Each row below holds a small network's activations on one input, seen along a few directions.
Each table varies a few parts of the input and shows all the possible inputs, shuffled.
Descriptions start from the smaller parts, as in this example, which fits no table here: one of 4 places along a line, together with either a single point or one of 9 places around a ring or (one of 3 separate values, together with one of 8 places around a ring).
Shared parts are said once, and a part with two or three values counts as separate values.

Other details of the inputs vary at random and push rows far along two fixed directions, the same in every table; ignore that.

A family of inputs:
R1: [ 12   1   4 -19 -10  14  -7  18  -5 -38  -8  -8 -28 -11 -26]
R2: [ 25   8  10 -12 -18  22   0  15   0 -39  -8  -5 -25 -20  12]
R3: [-18 -15   4  -8  45 -13   2 -14  -1  21   6  -8  33  17  11]
R4: [  9  14   0 -10  44   2  -8   7   6  -4  12 -19  41  23  12]
R5: [ 23 -13  19 -10 -26  21   4  19  -8 -10  10   3 -29  -1 -24]
R6: [ 21   7  11 -10 -12  14  -2  19   6 -39 -10   9 -31 -21   2]
R7: [  2 -31   7  -9 -26  -1   5 -12   1 -13  -8 -13 -39  -6 -15]
R8: [  8   5   3   0  32  -9  -9  -1 -21  27   9   8  34  36 -12]
R9: [-14  -9   5   4  43 -11   4 -17   2  18  -6   8  33  10  29]
R10: [-10 -23  -5  -2  37 -20   4 -17   5  13   3  -5  35  29   5]
R11: [ -77   80  -95   42 -108   17   54   25   10    4   71   35  -14  -34
  -21]
R12: [ 23  -9  21  -2 -27  21  -2  12  -3  -2   8  -3 -36   1 -25]
R13: [-95 105 -99  47 -37 -17  35  11  32  21  77   7  50  -7 -14]
R14: [  8   6  19  23  26  -3 -11  -6  -1  28   5   1  36  32 -15]
R15: [ -8 -10  -1   2  46 -15   3 -17   5  33  -4 -18  25  12   6]
R16: [-10 -16  -2  10  44 -20  -4 -17   1  25   2 -16  25  15   8]
R17: [  3 -23   5 -14 -13   7  16   1 -10 -12 -18  -7 -35 -29  -1]
R18: [12  5 24 20 26 -4 -7 -1  7 30 14  1 34 31 -6]
R19: [  2 -13   7 -26 -36  -5  -5  26   2  -6 -35   1 -27 -18  14]
R20: [ -5 -23  15 -14 -18   7   3  -9  -6  -5  -5 -16 -42 -18 -10]
R21: [ 17 -11  13   0 -26  25  -2  15 -17 -15  -6  10 -28  -2 -21]
R22: [ -7 -14  -3  13  43 -18   4 -13   0  14  -8   6  32   6  27]
R23: [ 28   9   8 -10 -23  24 -13   5   5 -35 -10   0 -23 -27  13]
R24: [ 16  11   5 -18 -13   1 -14   7 -14 -23 -10 -11 -39 -11 -25]
R25: [ 12  11   5  12  30  -7  -8  -4 -17  23  -2  24  33  28   6]
R26: [ -9 -20 -10   9  43 -20   0 -12   0  11  -2  -1  29  21  20]
R27: [ -5 -16  -7  13  40 -21   3 -15   4  10  -8   7  28  17  27]
R28: [ 15   7   2 -26 -11   1  -9  13 -19 -32  -8  -5 -32 -13 -24]
R29: [ 21  -3  15  -6 -29   9  -8   3 -24   2  -2   0 -38   2 -32]
R30: [  6 -29   6  -5 -26   1  13  -9  -1 -24 -18   9 -32 -15   4]
R31: [  2 -32   4 -13 -15  -1   9   1 -13 -17  -6 -12 -34 -23 -10]
R32: [  6  16   3   0  50  -5 -16   5  18   6   9 -11  29  25   1]
R33: [ 24   7   9  -8 -17  17 -14   9  11 -34 -12  14 -28 -28   3]
R34: [ 17  14  16 -10 -19  -5 -12   4 -13 -24 -12  -8 -32 -17 -24]
R35: [ 30  -6  19   0 -33  30   7  11 -11 -14   0   5 -24  -7   4]
R36: [ -9 -13  -4  -6  48 -15   9 -11   0  24  -2 -12  32  11   7]
R37: [  6  -1   5   7  34   3  -7   4  -7  21   9   5  38  37 -14]
R38: [  9 -25   4   0 -22   3  -1 -12  -4 -16 -20   9 -32 -37   9]
R39: [  5 -26  13   3 -26 -11   4 -11  -3 -13  -9 -15 -38 -17 -12]
R40: [  3 -25  17   3 -23  -7   5  -9  -7 -10  -9 -16 -35 -28 -11]
R41: [-100   69 -112   46  -49  -21   46  -17   36   32   69   32   49  -13
   18]
R42: [-16  -8  18   8  38 -19  -3 -23   5  29   2 -12  32  13  10]
R43: [ 15   9   2 -19 -11   5 -10  14 -19 -34 -14   3 -33 -16 -12]
R44: [ 27 -10  17  -4 -32  32   5  15 -14 -13   5  -3 -24  -3  -3]
R45: [ -87  111 -115   38  -37  -19   26    3   21   22   67   35   49  -19
    8]
R46: [  7 -19   7  -9 -15   5  18  -3  -6 -12 -23   1 -35 -32   6]
R47: [ 12   3   3 -12 -10  18  -9  19  -5 -40 -14   0 -29 -15 -14]
R48: [ -2 -17   5 -32 -35  -4  -8  29  -2  -6 -30  -7 -27 -14   7]
R49: [ 18  -9  16   1 -28  22  -6   8 -11  -4  -2  -3 -34   3 -34]
R50: [-16 -12   5   2  40 -15  -1 -25  10  26   1 -13  26  31   8]
R51: [ -9  -9   3   7  34 -10  -5 -31  14  19 -11  14  35  14  29]
R52: [ 22   1  25   2 -35   3  -6   0 -23   1  -4   2 -32  -4 -32]
R53: [-12  -1  11  -8  19 -33 -18   8  13  38 -19 -17  38  21  14]
R54: [  3  19  -3   8  49  -3 -13   4   7  -7 -11  11  38  18  13]
R55: [ 29  -6  18   3 -32  24  -8   6   0  -9  -3  24 -27 -16  -5]
R56: [  9  15   0  -2  44   6  -9   8   6  -5   6 -11  40  20  24]
R57: [-17 -14   2   1  41 -11   5 -18   4  15  -3   1  32  25  21]
R58: [ 27   0  12   0 -34  13 -14  -3 -21  -5 -13  27 -28 -15 -12]
R59: [-16 -16   2  -7  41 -15   6 -18   4  17   3  -7  33  29   9]
R60: [14  4 12 16 31  4 -2  5  4 19  8 21 35 27 13]
R61: [  6  25  -5   1  48 -16 -15  -1  -6  -1 -11  14  34  16  14]
R62: [  4 -34  -1 -13 -18  -4   8  -1  -9 -21  -5 -11 -37 -12 -11]
R63: [ 23 -11  18  -3 -26  24   3  19  -8 -13   4  11 -30  -4 -13]
R64: [ -95   77 -107   13 -123   -9   37   29   30   18   46   23  -12  -54
    8]
R65: [ 16   4  12  11  25  10  -6  -3   0  29  18 -14  33  37   3]
R66: [ 17   6  23  18  19   4  -5  -6   1  28  15 -13  39  31   3]
R67: [  4 -30   2  -4 -20  -4   2  -8  -4 -12  -7 -17 -45 -10 -12]
R68: [ -77   97  -90   29 -105    8   50   22   26  -10   83   -8  -12  -45
  -15]
R69: [ 27 -12  18 -11 -31  28   6  14 -14 -11  11 -11 -23   0 -14]
R70: [-13 -10   4   5  38 -13   8 -21   8  14  -9   9  32  21  28]
R71: [ -3  -6  -4   7  41 -11  -1 -24   9  26 -16   9  34  -3  27]
R72: [ -9 -16   9  13  29 -26   0 -27  11  20  -1  -8  34  25   5]
R73: [-14 -10  16   9  33 -21   1 -28  10  25  -2 -11  31  24   9]
R74: [-18 -13   3  -1  45  -9   1 -14  -1  19   0  -1  33  14  22]
R75: [ 10  17   3  -1  43   2 -14   1  12   5  10 -25  34  26  11]
R76: [ 12   5   6 -11 -12  14 -13  12   0 -30 -10 -13 -35  -9 -27]
R77: [ 20  -5  12  -7 -27  13  -3  10 -30  -9  -6  13 -31  -4 -20]
R78: [-11  -8   4   6  39  -8  -8 -27   8  23  -8  13  35   3  31]
R79: [ 17   2   9 -15 -10  17  -4  23   3 -38  -4   0 -31 -17  -5]
R80: [-13  -8  -3 -24  27 -26 -14  17   7  30 -15 -13  40  26  15]
R81: [ -7  -7  10  10  40 -21   5 -20   6  32  -6 -16  30   6   6]
R82: [ 24  -6  13   6 -33  25 -12   2  -8 -11 -13  24 -25 -14 -13]
R83: [ -2 -15  -9  15  35 -19  -9 -25   9  15 -10  12  31  10  28]
R84: [ 18   8   3  -5 -17  18 -19   5   3 -36 -22  14 -26 -26  -6]
R85: [ 33  -5  18   2 -38  32  -6   1  -5  -9  -2  10 -22 -15   5]
R86: [ 18   0   9 -22 -10  13  -3  23   3 -36   2  -8 -30 -14 -17]
R87: [ -1 -15   8 -30 -36  -7 -13  22   3   5 -26 -21 -34  -9  -6]
R88: [  2 -33   4 -10 -24   3  10  -5  -4 -24 -13   1 -32 -11  -3]
R89: [  7  19  15   8  44 -12 -14   2  18   5   6  -9  36  19   2]
R90: [  2 -30   4  -6 -16   2   8   2 -13 -20 -12  -5 -34 -26   1]
Description of these inputs: one of 6 places along a line, together with either a single point or one of 6 places around a ring or (one of 2 separate values, together with one of 4 places along a line).
Question: Changing only the place on the line of 6 turns R66 into R69. The same change can be made to R89. Which row results?
Answer: R86
Question: Changing only the place on the line of 6 turns R43 into R28. The same change can be made to R17. Which row results?
Answer: R36
Question: Start at R65 and move only the place on the line of 4, one step at a time. The first step leads to R12. Which rows follow, in order?
Answer: R49, R29
Question: Change only the choice among 2 separate values in R58. List by row number the other rows that result.
Answer: R45
Question: Change only the choice among 2 separate values in R43. List by row number the other rows that result.
Answer: R77
Question: Change only the place on the ring of 6 in R26. List by row number the other rows that result.
Answer: R17, R57, R74, R88, R90

A family of inputs:
R91: [ -1  -6   2  -2 -15  -1   2  -2  -3   1  -6   3 -13  -9  -2]
R92: [ -3  -5  -1  -4 -13   1   2   0   3  -7  -5  -2 -11 -12   4]
R93: [ 10  10   2  -1 -11  10  -3   7  -6 -10   4   0 -10  -3 -10]
R94: [ -2  -6  -3  -7 -13   0   3   4  -1  -6  -7   0 -12 -11   4]
R95: [ 11  10   3  -2  -9  11  -3   8  -4 -11   5   0 -11  -6  -7]
R96: [ -2  -6  -1  -3 -10   1   3  -2   3  -9  -4  -3 -13 -12   4]
R97: [ 31  -7  32   4  91 -12 -32 -11  -3  25 -15  -2  67  54  16]
R98: [ 22 -27  32   1  88 -21 -26 -18  -3  33 -27   0  61  45  24]
R99: [ -3  -6   2  -5 -13  -1   3   0   1  -2  -2  -8 -14  -7  -5]
R100: [ 11   1   8   2 -20  18   4  10   0  -1  11   0  -7   2  -4]
R101: [ -2  -5   0  -7 -13   0   2   2   2  -6  -7  -1 -13 -11   5]
R102: [ 20 -26  34  -4  90 -22 -27 -16   1  31 -24 -10  59  47  21]
R103: [ -4  -7  -1  -7 -13  -2   3   4  -3  -1  -4  -5 -14  -6  -5]
R104: [ -2  -7  -1  -3  -9   1   6  -2   2 -11  -3  -1 -13 -11   4]
R105: [ -3  -8  -3  -4  -8   3   6  -2   0 -11  -3   1 -13 -11   3]
R106: [  6  11  -2   0 -15   7  -4  10  -1  -9   3   5  -9  -2 -10]
R107: [  9  10   2  -2  -8  11  -2   9  -2 -12   3   2 -10  -7  -7]
R108: [ -1  -8   1   2 -12   0   6  -6  -3  -4  -2   3 -14 -10  -3]
R109: [ -2  -9  -1   1 -11   2   6  -6  -5  -5  -2   5 -14  -9  -3]
R110: [-101  108 -116   54   -3  -24   36    5   31   57   93   22   97   25
   10]
R111: [ -3  -8   1  -3 -10  -1   6  -2  -1  -7   1  -6 -15  -7  -6]
R112: [ -3  -7   1  -3 -10  -1   5  -2   1  -4  -1  -8 -15  -7  -6]
R113: [ 10   8   4  -1 -11   9  -5  11  -2 -11  -1   4 -10  -3  -8]
R114: [  9  10   4  -2  -9  10  -3  11  -1 -11   0   3 -10  -6  -7]
R115: [ -2  -6   2   0 -15   0   2  -4  -1   0  -4   1 -13 -10  -2]
R116: [ -4  -9  -1  -4  -8   1   7  -1  -3  -7   1  -4 -15  -6  -6]
R117: [ -1  -7   2   2 -13   1   4  -6  -1  -2  -3   1 -14 -10  -3]
Question: What do these inputs look like to the network?
Answer: either a single point or one of 8 places around a ring or (one of 3 separate values, together with one of 6 places along a line)
Question: Change only the choice among 3 separate values in R109. List by row number the other rows that result.
Answer: R105, R116
Question: Which other rows belong to the same alternative as R113? List them by row number.
Answer: R93, R95, R97, R106, R107, R110, R114
Question: Change only the choice among 3 separate values in R103. List by row number the other rows that result.
Answer: R94, R98
